A small network was shown many inputs. Here are its activations along a few directions, one row for each input.
Each table varies a few parts of the input and shows all the possible inputs, shuffled.
Descriptions start from the smaller parts, as in this example, which fits no table here: line(4) and (point or ring(9) or (values(2) and ring(5))).
Shared parts are said once, and a part with two or three values counts as separate values.

Other details of the inputs shift rows strongly along two fixed directions, in all tables alike. That doesn't count.
These rows show it; all are for the same input, with only those details redrawn:
[-0.07  2.39 -0.54 -1.10 -3.35 -5.00 -3.23 -3.58 -2.51  1.69  2.13]
[ 5.38 -1.20  1.22  1.49 -0.86 -1.44 -0.73 -0.04 -0.67 -3.32  0.92]
[-5.25  0.21 -5.33 -2.18 -0.37  0.29 -2.44 -3.79 -1.89  1.46 -2.67]

Table:
x1: [ 5.64 -0.58  2.49 -1.07 -0.05 -1.11 -0.24  0.94 -0.21 -2.54  0.61]
x2: [-0.52 -2.62 -2.91  2.57  2.93  5.42  1.52  0.78  2.46 -0.09 -2.00]
x3: [ 0.27  3.64  0.80 -3.70 -3.82 -3.76 -1.25 -3.02 -1.89  2.62  1.86]
x4: [-0.13 -3.26 -2.88 -0.29  1.40  4.97  0.72 -0.45 -0.60 -3.85 -3.26]
x5: [ 2.04 -1.12  4.87  1.23 -0.77 -0.87  0.22  2.96 -0.32 -2.87  1.64]
x6: [-0.05  2.86  1.17 -3.46 -3.64 -3.80 -1.97 -3.28 -2.60  2.31  2.01]
x7: [-2.94  2.75  1.88 -0.59 -2.14 -6.42 -2.30 -0.37 -0.60  2.49  1.95]
x8: [-7.79  1.53 -2.59 -3.11  0.42 -0.17 -0.69  0.31  0.11  2.83 -2.77]
x9: [-2.93 -3.34 -1.05  1.14  3.56  2.63  0.15  2.79  1.48 -3.18 -3.59]
x10: [ 5.36 -1.09  1.91  0.34  0.42 -1.83 -1.17  0.14  0.02 -3.23  0.85]
x11: [-2.54 -1.51  0.26  0.91  2.28  5.38  1.09  2.74  1.40 -1.97 -3.78]
x12: [ 5.75  0.74  3.22  0.12 -0.86  0.92 -0.23  0.08 -0.06 -2.02  0.66]
x13: [-6.65 -0.38 -4.27 -1.71 -0.58  1.82  0.44 -2.77 -0.63  3.94 -0.03]
x14: [ 4.65 -0.16  3.26  1.30  0.98  0.66  0.39  1.81  1.91  0.48  2.96]
x15: [ 4.63 -1.12  1.23  2.43 -0.52 -0.99  2.21  1.44  1.84 -0.24  2.79]
x16: [-6.24  0.43 -3.51 -3.39 -0.09  2.14  0.93 -2.18  0.16  4.73 -0.44]
x17: [ 0.48  3.59 -0.32 -2.71 -2.47 -5.55 -2.11 -2.97 -0.72  2.53  1.44]
x18: [-6.67  2.40 -4.40 -0.03  2.47  0.35  0.89 -2.32 -3.48  3.08 -1.52]
x19: [ 5.98  0.37  1.90  0.64  0.25 -1.46 -0.25  0.34  1.07 -2.08 -0.02]
x20: [-0.80  2.93  0.62 -0.56 -1.50 -4.41 -1.37 -2.15  0.66  5.27  3.69]
x21: [-6.32 -0.49 -4.96 -1.00  0.15  0.70 -0.22 -2.58 -0.08  4.23 -0.65]
x22: [ 2.66  0.35  4.86  1.53 -0.94 -0.50  1.14  3.16  0.74 -1.72  0.77]
x23: [-1.10 -3.93 -1.39 -0.55  2.58  5.66  2.71  1.10  1.29 -0.59 -1.51]
x24: [-6.03  0.38 -4.64 -2.40  1.25  0.35  0.07 -2.13  1.32  4.64 -0.87]
x25: [ 0.55  3.85 -0.54 -0.80 -3.52 -4.63 -2.32 -3.38 -1.46  2.84  1.26]
x26: [ 2.90  0.20  3.05  3.67 -0.87 -1.90  0.71  3.02  1.21 -1.90  0.41]
x27: [-6.57 -0.54 -3.48 -3.13  1.41  1.44 -1.40 -1.93 -0.39  4.15 -0.01]
x28: [ 5.95  0.69  2.10  1.10  0.49 -0.87 -1.09  0.13  1.11 -2.11  0.23]
x29: [-6.31  1.08 -3.97 -0.73 -0.29  2.98 -0.32 -2.95  0.07  4.62 -0.17]
x30: [ 5.38 -0.91  2.59 -0.85  0.17 -0.90 -1.07  0.77 -0.60 -2.97  1.08]
x31: [-2.33 -1.56 -0.86  1.90  3.63  3.58  0.23  2.78  2.56 -2.06 -4.21]
x32: [-3.24 -3.33 -1.04  1.58  1.55  4.14  1.25  2.41  0.23 -3.57 -2.90]
x33: [ 2.20 -0.83  3.65  2.45 -1.65 -1.35  1.29  2.79  0.00 -2.91  1.43]
x34: [ 2.61 -0.02  4.40  0.77 -1.17 -1.03  1.78  3.39  0.78 -2.12  1.01]
x35: [-2.92  4.22  2.18  0.83 -3.86 -3.75 -1.97 -0.92 -1.14  2.79  2.50]
x36: [ 5.95 -0.10  0.75  1.03 -1.26 -1.60  0.82  0.39  0.42 -2.57  0.30]
x37: [-2.88 -2.97 -0.03 -0.07  1.99  4.22  1.85  2.92  0.70 -2.66 -3.64]
x38: [ 4.45 -0.61  3.50  1.04 -0.35  0.95  1.99  1.34  1.33  0.35  2.90]
x39: [-8.10  0.75 -2.23 -2.86  0.59 -0.21 -1.41  0.05 -0.60  2.52 -2.62]
x40: [-2.28 -1.69 -0.37  0.24  3.14  3.92  1.16  3.62  1.91 -1.78 -4.23]
x41: [ 0.50  3.77  0.36 -3.90 -2.72 -4.62 -2.02 -2.34 -1.34  2.78  1.67]
x42: [-0.86 -3.79 -1.83 -0.75  3.68  4.79  1.94  1.77  1.83 -0.43 -1.70]
x43: [ 3.94  1.10  2.84  2.49  3.26 -1.77  2.17  1.61 -1.57 -1.61  2.00]
x44: [ 4.03 -2.12  2.39  1.73  1.17 -1.22  0.21  1.19  1.44 -0.89  3.35]
x45: [-2.65 -3.12 -1.84  2.08  2.06  2.81  1.42  2.78  1.17 -2.84 -4.00]
x46: [-0.76 -2.47 -1.09  0.43  2.87  6.82  1.95  0.92  1.99  0.09 -1.65]
x47: [-4.99  2.11 -4.45 -2.13 -1.03  2.37 -1.70 -4.00 -1.35  2.29 -2.66]
x48: [ 5.98  0.87  2.78 -0.09  0.24  0.05 -1.00  0.75  0.49 -1.85  0.47]
x49: [-7.76  1.92 -3.31  0.46 -0.15  0.41 -1.84 -0.94  0.03  2.85 -2.93]
x50: [-5.33  0.65 -4.74 -3.10 -1.32  1.21 -0.94 -3.82 -2.05  1.60 -2.53]
x51: [ 0.55  4.14  0.83 -3.15 -2.49 -4.09 -2.66 -2.57 -1.39  3.19  1.42]
x52: [ 3.63  1.11  2.85  2.94  1.25 -0.26  3.26  1.23 -2.81 -2.00  2.69]
x53: [ 0.19  2.71 -0.64 -1.32 -3.58 -5.20 -2.40 -3.41 -2.12  2.12  1.66]
x54: [ 2.87  0.30  3.74  2.52  0.41 -2.29  0.27  3.20  1.90 -1.81  0.34]
x55: [-2.90 -3.45 -1.73  2.29  2.28  3.02  0.59  2.61  0.78 -3.28 -3.52]
x56: [ 5.15 -1.05  3.03 -0.65 -0.93 -0.04 -0.31  0.10 -1.14 -3.14  1.28]
x57: [ 4.29 -1.80  2.28  1.52  0.94 -1.42  1.05  1.36  1.83 -0.46  2.87]
x58: [-1.39  1.36 -0.06  0.29 -2.61 -4.39 -1.85 -2.53 -1.09  4.03  4.63]
x59: [ 3.83 -2.08  3.51  0.74 -0.18  0.58  1.08  1.15  0.28 -0.80  3.77]
x60: [-2.61 -1.86 -1.05  1.88  1.38  4.51  2.16  2.61  1.28 -2.42 -3.77]
x61: [ 2.28 -0.98  4.43  1.02  0.33 -1.74 -0.55  3.63  0.23 -2.70  1.45]
x62: [-0.82  2.75  0.84 -2.51 -1.98 -4.01 -0.63 -1.29  0.08  5.12  4.17]
x63: [-6.28  0.76 -4.17 -1.20 -0.52  2.39  0.52 -2.74  0.04  4.65 -0.42]
x64: [-1.45 -4.29 -2.40  1.10  2.14  5.58  2.10  0.60  0.82 -1.51 -0.76]
x65: [ 2.85 -0.16  2.59  2.91 -1.11 -2.43  1.35  3.25  1.25 -2.30  0.66]
x66: [ 0.80 -1.59 -3.38  1.18  2.19  4.81  0.14 -0.27  1.04 -2.43 -4.50]
x67: [-0.55 -2.52 -2.22  1.42  4.21  5.03  1.09  0.96  3.16  0.00 -2.07]
x68: [ 0.16  2.82  0.05 -2.47 -2.30 -5.59 -2.83 -3.23 -1.43  2.21  1.58]
x69: [ 0.59 -1.76 -1.77 -1.43  1.89  5.62  1.40  0.08  0.53 -2.22 -4.40]
x70: [-1.16  2.57  0.16 -0.88 -3.74 -3.43  0.37 -2.30 -0.54  4.48  4.63]
x71: [-1.72  4.73  2.21 -1.09 -0.58 -3.54  0.53 -1.97 -4.57  3.49  3.64]
x72: [ 5.38 -1.20  1.22  1.49 -0.86 -1.44 -0.73 -0.04 -0.67 -3.32  0.92]
x73: [ 0.44 -2.16 -3.35 -0.75  0.99  4.81  2.28 -0.02  0.50 -3.10 -3.88]
x74: [ 2.51 -0.05  3.28  2.20 -1.83 -1.31  2.01  3.05  0.70 -2.59  1.28]
x75: [ 2.87  0.80  4.62  1.79  0.39 -0.78 -0.47  3.62  1.32 -1.58  0.83]
x76: [ 3.96  1.28  3.53  1.30  3.01 -0.85  2.26  2.24 -2.19 -1.36  2.23]
x77: [-2.36 -2.24 -1.52  0.68  3.16  2.47  1.71  3.22  2.57 -2.44 -4.22]
x78: [-0.50 -2.94 -3.10  2.10  2.70  4.83  2.36  0.99  2.42 -0.06 -2.26]
x79: [-0.50 -2.65 -1.73 -0.24  3.73  5.37  2.02  1.80  2.50  0.29 -2.09]
x80: [-4.96  1.79 -4.65 -2.59 -1.27  1.78 -0.87 -3.79 -1.38  2.31 -2.92]
Changing only one part turns x49 into x35. The same change can be made to x26. Which row results?
Answer: x60
Describe the family of inputs behind these rows.
Answer: ring(5) and (point or (values(3) and line(5)))
Start at x11 and move only the line(5) part, one step at a time. The first step leads to x22. Which rows follow, in order?
Answer: x34, x37, x5
Start at x66 and move only the line(5) part, one step at a time. The first step leads to x25. Which rows follow, in order?
Answer: x36, x53, x72
Change only the values(3) part in x46. List by row number the other rows that result.
Answer: x11, x12
Change only the values(3) part in x68. List by row number the other rows that result.
Answer: x7, x57
Start at x62 and move only the ring(5) part, one step at a time. The first step leads to x24. Which rows follow, in order?
Answer: x15, x70, x16

Table:
x81: [ 5.13 -4.69 -0.55  5.17  3.33  6.88  4.75  2.99  2.63 -4.95 -1.87]
x82: [-3.33 -0.32 -6.24 -0.74 -0.71  0.40 -2.72 -3.65 -3.19 -3.44 -6.03]
x83: [-4.48 -0.42 -5.01  0.80  2.03  2.83  0.46 -1.96 -0.43  2.37 -1.40]
x84: [-7.25 -0.76 -1.14 -2.30  0.84  2.30 -0.21  0.78 -0.83  0.21 -2.93]
x85: [ 3.17 -5.33  0.72  4.45  5.26  3.42  2.49  5.87  3.41 -6.45 -3.53]
x86: [-3.84 -1.77 -4.98 -1.93 -0.24  2.62 -0.81 -1.81  1.59  1.82 -2.47]
x87: [-4.62 -1.11 -5.17  0.30  3.09  1.62  0.60 -1.98 -0.48  2.06 -1.31]
x88: [ 8.63 -0.49  3.70  1.64 -0.65 -4.83 -1.03  0.79  2.00 -1.19  4.07]
x89: [ 8.61  0.49  4.13  2.33 -3.09 -3.05 -0.31  0.48  2.61 -0.89  3.69]
x90: [-3.15  0.48 -3.44 -3.65  2.13  3.33 -1.06 -1.54  0.64  2.20 -3.33]
x91: [-4.47  1.16 -3.12 -1.28  1.42  4.33  1.90 -1.86 -1.02  2.34 -2.12]
x92: [ 6.63 -1.38  4.45  3.54 -2.48 -2.96  1.22  0.58 -0.80 -1.68  6.41]
x93: [-6.43  1.49 -1.41 -1.32  0.91  2.64  0.36  0.70  0.37  1.14 -4.15]
x94: [-1.97  2.79  0.22 -2.84 -5.85 -6.88 -4.29 -4.73 -1.09  5.49  5.11]
x95: [ 4.76 -5.94 -0.75  4.44  3.12  6.54  4.71  3.50  1.88 -5.35 -1.17]
x96: [ 7.96 -0.48  6.03 -0.92 -2.39 -2.46 -0.30  0.99  0.27 -1.84  4.48]
x97: [ 8.93  1.98  4.29  0.53 -2.99 -4.68 -1.69 -0.43 -4.06 -6.57  0.40]
x98: [-7.42 -2.05 -2.75 -0.03  0.06  1.37 -0.78  0.35  0.31  0.23 -2.49]
x99: [ 5.65  0.93  5.60  4.30 -1.53 -4.88 -0.61  3.40  1.23 -1.94  3.43]
x100: [-6.28  1.21 -1.69 -1.50  2.30  2.07 -0.50  1.04 -0.18  1.14 -3.87]
x101: [-4.09  6.08  2.87 -2.66 -2.39 -8.64 -3.32 -1.47 -2.47  5.04  3.28]
x102: [ 6.46 -4.77  0.59  0.03  5.86  5.60  2.50  3.72  3.09 -5.41 -3.42]
x103: [ 6.09 -5.04  0.83 -0.02  3.21  7.04  3.18  3.91  2.95 -5.52 -3.09]
x104: [ 8.78  1.78  5.75  0.06 -2.31 -2.12  0.26  0.91  1.47 -0.91  3.26]
x105: [-4.27  5.77  1.69  0.30 -5.60 -7.80 -3.17 -2.22 -0.72  5.36  3.34]
x106: [-4.63  4.53  1.49 -0.43 -5.81 -8.14 -3.21 -1.71 -1.46  4.96  4.04]
x107: [-2.50  5.48  1.40 -2.67 -4.53 -5.52 -1.10 -3.84 -3.99  6.13  5.64]
x108: [-5.29 -1.10 -2.84 -2.27  1.35  3.99  1.33 -1.78 -2.21  1.41 -0.89]
x109: [-4.46  0.18 -3.55 -1.97  3.86  2.55  1.17 -1.55 -1.63  2.04 -1.74]
x110: [-4.31  0.87 -3.39 -1.47  2.81  3.76  1.03 -1.52 -1.57  2.35 -1.84]
x111: [-6.79  0.25 -1.61 -2.05  0.70  2.30  0.32  1.21 -0.38  0.73 -3.45]
x112: [ 8.77  0.20  3.86  2.15 -1.71 -3.62 -1.17  0.82  2.06 -0.88  3.97]
Changing only one part turns x109 into x87. The same change can be made to x101. Which row results?
Answer: x85
Describe the family of inputs behind these rows.
Answer: values(2) and (point or (values(3) and line(5)))
Change only the values(3) part in x107. List by row number the other rows that result.
Answer: x103, x111
Change only the values(3) part in x110. List by row number the other rows that result.
Answer: x90, x100
Change only the values(2) part in x82. List by row number the other rows that result.
Answer: x97
Start at x85 and move only the line(5) part, one step at a time. The first step leads to x99. Which rows follow, in order?
Answer: x105, x106, x98

Table:
x113: [ 3.08  1.32  2.95  0.41 -0.83 -3.02 -0.39  1.62  0.21 -0.74  1.28]
x114: [-2.21  1.19 -0.19 -0.59 -0.21  0.27 -0.41  0.07  0.40  0.32 -1.95]
x115: [-2.36  0.45 -0.20 -1.01 -0.37  0.50 -0.98  0.42 -0.18  0.18 -1.38]
x116: [-1.19  0.85 -1.19 -1.16  1.01  0.86  0.71 -0.45 -0.52  1.52 -0.34]
x117: [ 7.36 -5.84 -1.94  1.36  3.94  7.45  2.24  1.99  1.69 -8.34 -5.48]
x118: [-1.61  0.51 -0.58 -1.13  0.10  1.73  0.26 -0.55 -0.83  1.23 -0.05]
x119: [-1.40 -0.59 -1.65 -0.32  1.11 -0.02 -0.83 -0.80  1.10  1.55 -0.12]
x120: [-1.97 -1.41 -1.26 -0.97 -0.74  0.53 -0.22 -0.72  0.72  0.94  0.15]
x121: [ 3.56  1.76  3.18  0.73 -1.10 -1.15  0.96  0.21 -0.18  0.17  2.34]
x122: [ 3.10  0.87  1.82  2.10 -0.92 -2.97  0.32  0.75 -0.69 -0.75  2.23]
x123: [-1.33 -0.18 -1.93 -0.31  0.18  0.15 -0.22 -0.36  1.15  1.61 -0.42]
x124: [-1.84 -0.38 -0.52 -1.82  0.08  1.24  0.70 -0.81 -0.94  0.85  0.23]
x125: [-2.02  0.38 -0.52 -1.05  1.46 -0.54 -1.14  0.07  0.08  0.40 -1.38]
x126: [-1.27  0.44 -0.90 -1.17  1.93  0.69  0.10 -0.90 -0.57  1.46 -0.04]
x127: [-1.59  0.21 -1.32  0.14 -0.57  0.79 -0.10 -0.81  1.41  1.46 -0.70]
x128: [-1.99 -0.06 -1.65  0.65  1.37 -0.49 -0.43 -0.80 -0.82  0.39 -0.43]
x129: [-2.59 -0.43 -0.14 -1.70 -0.39  0.01 -0.53  0.16 -0.29 -0.20 -1.10]
x130: [ 2.46 -0.36  2.49  1.44 -1.84 -2.59  0.31  0.39 -1.12 -1.42  2.80]
x131: [ 2.69  0.52  2.43  2.13 -1.83 -2.10 -0.13  0.65 -1.01 -1.04  2.52]
x132: [-1.74 -0.52 -1.32 -0.28 -0.73  1.02 -0.67 -0.46  0.83  1.32 -0.13]
x133: [ 2.84  1.26  2.43  2.54 -1.67 -2.34  0.43  0.30 -0.43 -0.90  1.95]
Describe the family of inputs behind these rows.
Answer: point or (values(4) and line(5))
